A small network was shown many inputs. Here are its activations along a few directions, one row for each input.
Each table varies a few parts of the input and shows all the possible inputs, shuffled.
A made-up example of a description, with smaller parts first: one of 3 separate values, together with either a single point or one of 9 places around a ring or (one of 4 places along a line, together with one of 8 places around a ring).
Shared parts are said once, and a part with two or three values counts as separate values.
In the rows, 128 means zero.

Other details of the inputs vary at random and push rows far along two fixed directions, the same in every table; ignore that.

Table:
x1: [ 41 182  77  96 108  69 143  62 130 190  79 127 209 195  92 159]
x2: [ 66 151  89 110 137 104 121 111 115 138  96 109 162 161  97 107]
x3: [153  86 112 129 188 145 101 157 133 145 156 134 119  80 110 133]
x4: [186 121 167 164 127 157 143 150 131  92 147 141  81 100 153 125]
x5: [103 136  72  93 182 122  95 134 110 170 119 158 177 133 123 141]
x6: [176 117 148 146 137 152 127 170 136 102 155 131  87  71 147 124]
x7: [ 77 178 144 123  55 107 147  76 124 147  96 112 132 194 128 137]
x8: [188  92 161 149 138 139 126 158 155  89 152 134 121  80 141 142]
x9: [100 125  84 106 152 126 123 133 120 143 126 114 146 124 109 106]
x10: [114 161 147 141 112 139 125  95 114 148 114 149 125 174 140 158]
x11: [162 101 127 116 147 133 118 160 129 104 138 130 134 104 147 109]
x12: [ 69 175 100 107 122 115 110  97 114 184 106 141 158 172 120 157]
x13: [128 154 142 143 108 133 149 118 125 129 119 142 113 139 130 133]
x14: [172  88 164 121 129 134 118 166 133  95 164 110  89  85 147 112]
x15: [108 139 128 109 103 111 128 118 124 134 122 110 131 144 132 124]
x16: [107 171 155 129  79 119 148 100 118 134 105 137 119 166 141 133]
x17: [170 106 149 152 147 154 126 170 137  87 144 131  88  83 138 114]
x18: [ 91 107  50  65 167  86 115 132 115 175 129 121 192 125 109 115]
x19: [112 147 131 140 120 130 136 127 131 122 118 122 109 131 122 125]
x20: [171 112 168 156  98 140 145 112 143 102 138 134 116 137 151 139]
x21: [126 159 214 176  14 139 174  66 136 111 109 121  92 199 147 151]
x22: [112 142 108 110 122 109 134 108 116 138 108 130 158 167 132 117]
x23: [135  97  75  90 168 108 110 146 134 144 144 124 173  94 125 127]
x24: [179  81 137 148 181 152 110 176 127  66 145 119 111  89 136  88]
x25: [108 113  55  85 157 104 118 135 119 157 120 135 195 128 121 117]
x26: [122 117 121 119 155 121 125 149 127 124 138 118 107 102 114 115]
x27: [118 131 128 138 115 144 138 123 126 122 121 124 122 140 120 111]
x28: [136 133 117 108 136 123 116 154 124 126 134 131 124  98 147 117]
x29: [ 98 152 129 127  80 109 152  73 133 150 103 136 161 187 121 149]
x30: [156 107 122 150 165 161 108 147 138 134 143 138 118  92 122 141]
x31: [ 87 133  54  82 144  92 125 106 126 173 109 140 208 153 108 135]
x32: [ 55 148  49  63 182  89  93 122 105 212 119 142 192 150 100 140]
x33: [154 113 154 142  93 139 134 132 138 110 141 116 113 119 150 131]
x34: [132 152 211 146  56 129 149 113 129 111 138 115  59 138 150 136]
x35: [134 120  99  94 158 115 108 165 121 131 143 127 131  83 143 112]
x36: [133 104 124 126 159 132 109 159 124  94 137 102 117  99 118 100]
x37: [183 103 174 180 138 179 124 138 141 107 142 145  87 104 133 147]
x38: [129 142 202 178  68 149 144 109 133  76 116 108  74 158 126 119]
x39: [141 149 226 179  40 131 161  85 155 100 129 110  80 152 138 170]
x40: [184  92 126 147 185 152 121 179 131  86 148 136 104  77 143 103]
x41: [142 124 141 141  99 129 146 106 126 122 124 128 136 158 145 127]
x42: [114 138 123 142 121 139 146 106 119 127 113 127 132 165 122 109]
x43: [161  76 146 128 171 139 105 179 127  76 158 102  94  72 121  94]
x44: [ 90 188 177 154  55 138 136  73 122 153 104 143 105 198 133 172]
x45: [132  91  85  88 189  93 111 154 137 142 146 126 174  84 109 132]
x46: [175 121 174 143 107 148 127 161 133  90 147 135  81  91 163 121]
x47: [110 130 129 135 135 127 126 126 120 105 108 118 135 149 111 105]
x48: [172 102 136 141 153 126 131 137 145 105 138 138 146 109 137 138]
x49: [ 75 157  70 124 156 120 130  77 113 190  89 151 181 186  93 149]
x50: [ 86 132  43  72 201 106  81 147 110 190 131 143 188 115 116 135]
x51: [117 129  98 135 156 142 116 119 129 161 117 147 147 132 104 146]
x52: [174 102 170 164 122 171 137 150 134  82 143 124  86 109 142 107]
x53: [191  90 163 150 144 140 128 154 154  87 149 137 124  85 143 140]
x54: [110 172 210 184  24 157 167  75 136 109 113 105  65 185 131 135]
x55: [162  85 156 138 140 153 126 162 130  95 161 110  81  85 130 103]
x56: [ 73 142  47  85 181  97 118 135 116 164 110 124 169 125  99 113]
x57: [116 162 212 169   8 132 167  68 136 117 119 102  80 187 144 154]
x58: [ 64 191 158 163  57 129 152  42 130 178  90 122 111 210  98 172]
x59: [149 112  76 105 187 129 114 177 123 132 143 148 145  74 126 113]
x60: [148 117 128 140 156 141 130 154 130 104 129 136 112 105 129 114]
x61: [150 123 121 125 149 134 124 161 128 123 150 127 106  79 134 123]
x62: [130 123 122 122 110 120 130 115 140 134 132 127 146 129 133 140]
x63: [159  84 132 113 139 121 122 146 140 121 161 122 127  92 132 130]
x64: [ 74 194 128 119  78 100 155  69 109 159  86 138 143 204 132 134]
x65: [162  93 106 104 162 130 107 175 129 108 145 129 141  87 144 105]
x66: [ 94 131  61  79 178  95 120 146 113 170 132 134 159 106 103 118]
Each input here is: one of 6 places along a line, together with either one of 2 separate values or one of 9 places along a line.
The inputs of x13 and x6 match in every part but the place on the line of 6. If x11 is changed in the same way as x13 into x6, which row does it become?
Answer: x7
The inputs of x65 and x15 match in every part but the place on the line of 6. If x8 is changed in the same way as x65 into x15, which row does it become?
Answer: x39
Which other rows agree with x63 in the place on the line of 6? List them by row number.
Answer: x3, x14, x18, x26, x32, x34, x43, x45, x55, x66
A walk changes only the place on the line of 6. It starts at x64 and steps to x16. List the rest of the walk in order.
Answer: x46, x28, x35, x34
Which other rows agree with x40 in the place on the line of 6? List them by row number.
Answer: x4, x10, x20, x22, x24, x41, x42, x48, x49, x64
Which other rows does x30 become when the choice among 2 separate values takes its other values? List them by row number.
Answer: x12

Table:
x67: [204  67 142 139 173 156 106 185 147 104 174 142 112  59 155 149]
x68: [219  87 177 156 137 167 114 170 149  92 175 146  91  59 162 144]
x69: [139  94  67  96 179 122 110 155 124 137 140 132 168 104 135 117]
x70: [151  98 113 115 156 130 120 169 120  91 146 111 118  81 131  77]
x71: [ 91 176 157 164  78 140 154  72 126 150  99 137 110 199 120 169]
x72: [ 56 154  40  75 152  74 124  93 118 185  87 134 221 172  96 127]
x73: [ 45 160  63  82 132  81 138 101 106 160  90 106 179 173  91  97]
x74: [110 162 199 158  47 135 155  98 130 112 121 110  65 170 135 139]
x75: [ 80 143  78  85 149 101 119 128 110 159 115 123 158 143 112 117]
x76: [136 153 200 160  67 137 144 112 130 102 129 111  69 136 142 129]
x77: [ 87 168 180 144  49 116 162  88 124 106  99 100  97 183 122 112]
x78: [129 122 100 110 148 113 121 127 128 141 122 132 171 120 121 115]
x79: [155  99 105 132 192 148 104 158 133 132 140 148 136  93 122 130]
x80: [164  94  94 128 201 150 100 167 129 129 145 150 139  83 127 128]
x81: [156 145 206 176  60 151 149  97 145 119 136 136  84 144 148 170]
Describe the family of inputs behind these rows.
Answer: one of 3 separate values, together with one of 5 places along a line

Table:
x82: [ 91 156 134 141  98 116 149  75 133 147  96 127 148 186 106 148]
x83: [107 117  48  83 205 114  96 160 118 169 132 145 174  94 110 126]
x84: [187 108 184 149  87 139 141 135 144  83 142 130 106 118 166 130]
x85: [ 98 156 128 125  82 106 150  85 131 152 108 127 151 167 122 143]
x86: [151 105 108 132 172 151 110 153 124 126 137 140 136 105 131 122]
x87: [183 112 181 141  87 130 141 142 143  94 155 125  94 101 167 136]
x88: [106 150 144 144 104 136 135  95 123 145 115 131 119 171 125 144]
x89: [166 131 178 173 125 172 126 144 132 110 144 141  61 106 139 141]
x90: [142  83  64 101 203 128 102 157 130 139 141 133 178  92 116 116]
x91: [166 106 159 120 101 126 123 141 136 106 153 122 123 111 163 133]
x92: [ 90 151 116 119  94 102 147  81 131 151  98 132 169 183 115 139]
x93: [167  94 157 129 121 135 115 144 139 107 157 120 117 102 150 135]
x94: [151 118 160 148 131 152 113 138 131 118 144 128  98 116 139 139]
x95: [170 108 192 152  84 145 135 125 142  98 146 121  95 122 149 140]
x96: [ 98 152  86 131 169 136 117 119 111 159 102 153 154 150 107 133]
x97: [167 121 180 176 126 181 119 139 127 106 145 139  69 118 144 135]
x98: [144 114  90 118 200 149  91 173 122 144 145 145 125  78 125 126]
x99: [151  96  94  98 166 111 114 158 133 134 150 133 155  85 131 123]
x100: [ 76 152 120 118 100 107 130  80 126 166 107 122 154 180 107 152]
x101: [ 87 160 138 114  70  99 143  84 131 160 113 121 143 170 121 152]
x102: [ 63 179 141 129  67  99 149  61 130 170 102 119 137 193 106 164]
x103: [ 82 149  88  99 113  96 138  84 122 166  99 127 186 182 113 137]
x104: [105 111  58  95 222 132  96 197  97 108 127 108 121  78 102  48]
x105: [108 153 148 113  67  99 145  98 132 142 124 123 136 154 145 148]
x106: [ 43 180 129 125  90 108 152  98 100 119  89  89 101 187  96  82]
x107: [139 122 186 131  69 121 153 150 124  51 135  78  67 119 151  69]
x108: [188 101 182 147  89 144 138 141 143  84 148 126 104 114 171 130]
x109: [ 86 154 138 134  85 113 144  75 126 158 103 122 142 189 109 152]
x110: [ 72 162  86 108 138 108 129 101 115 179 106 140 160 161 101 142]
x111: [120  96 107 106 167 120 120 176 116  81 139  83 110  88 107  59]
x112: [183 117 182 148  90 132 148 140 147  83 146 131 101 105 162 137]
x113: [134 113 184 140  81 130 150 150 128  54 137  75  63 115 137  72]
x114: [162 131 178 184 117 182 125 129 128 105 134 143  72 131 141 137]
x115: [155  93  87 115 194 125 116 164 139 126 143 137 154  75 119 122]
x116: [ 76 164  91 102 116  85 149  86 128 166  97 132 181 169 107 142]
x117: [116 107  46  91 199 107 111 149 128 159 129 139 189 100 104 123]
x118: [155 130 150 157 138 147 132 138 136 112 134 139 100 108 130 137]
x119: [164 124 182 171 122 178 114 143 128 110 145 138  65 112 144 140]
x120: [134 117  62 112 216 143 101 169 118 151 131 154 149  88 115 119]
x121: [ 73 179 132 147  93 123 147  66 120 157  88 137 143 204 108 149]
x122: [163 116 187 163  97 146 140 126 146 104 147 123  81 112 134 148]
x123: [170  86 113  99 151 121 114 161 130 116 153 131 152  92 157 116]
x124: [132 103  39  64 189  92 111 161 126 150 134 143 203  89 134 112]
x125: [107 162 139 148 104 134 145  98 126 145 110 135 118 158 119 144]
x126: [134 119  63 116 223 140 100 170 120 147 131 156 154  84 114 116]
Describe the family of inputs behind these rows.
Answer: one of 5 places along a line, together with either a single point or (one of 2 separate values, together with one of 4 places along a line)
The inputs of x99 and x87 match in every part but the place on the line of 5. If x95 is changed in the same way as x99 into x87, which row does it become?
Answer: x123
Which other rows does x116 become when the place on the line of 4 takes its other values? List them by row number.
Answer: x85, x99, x101
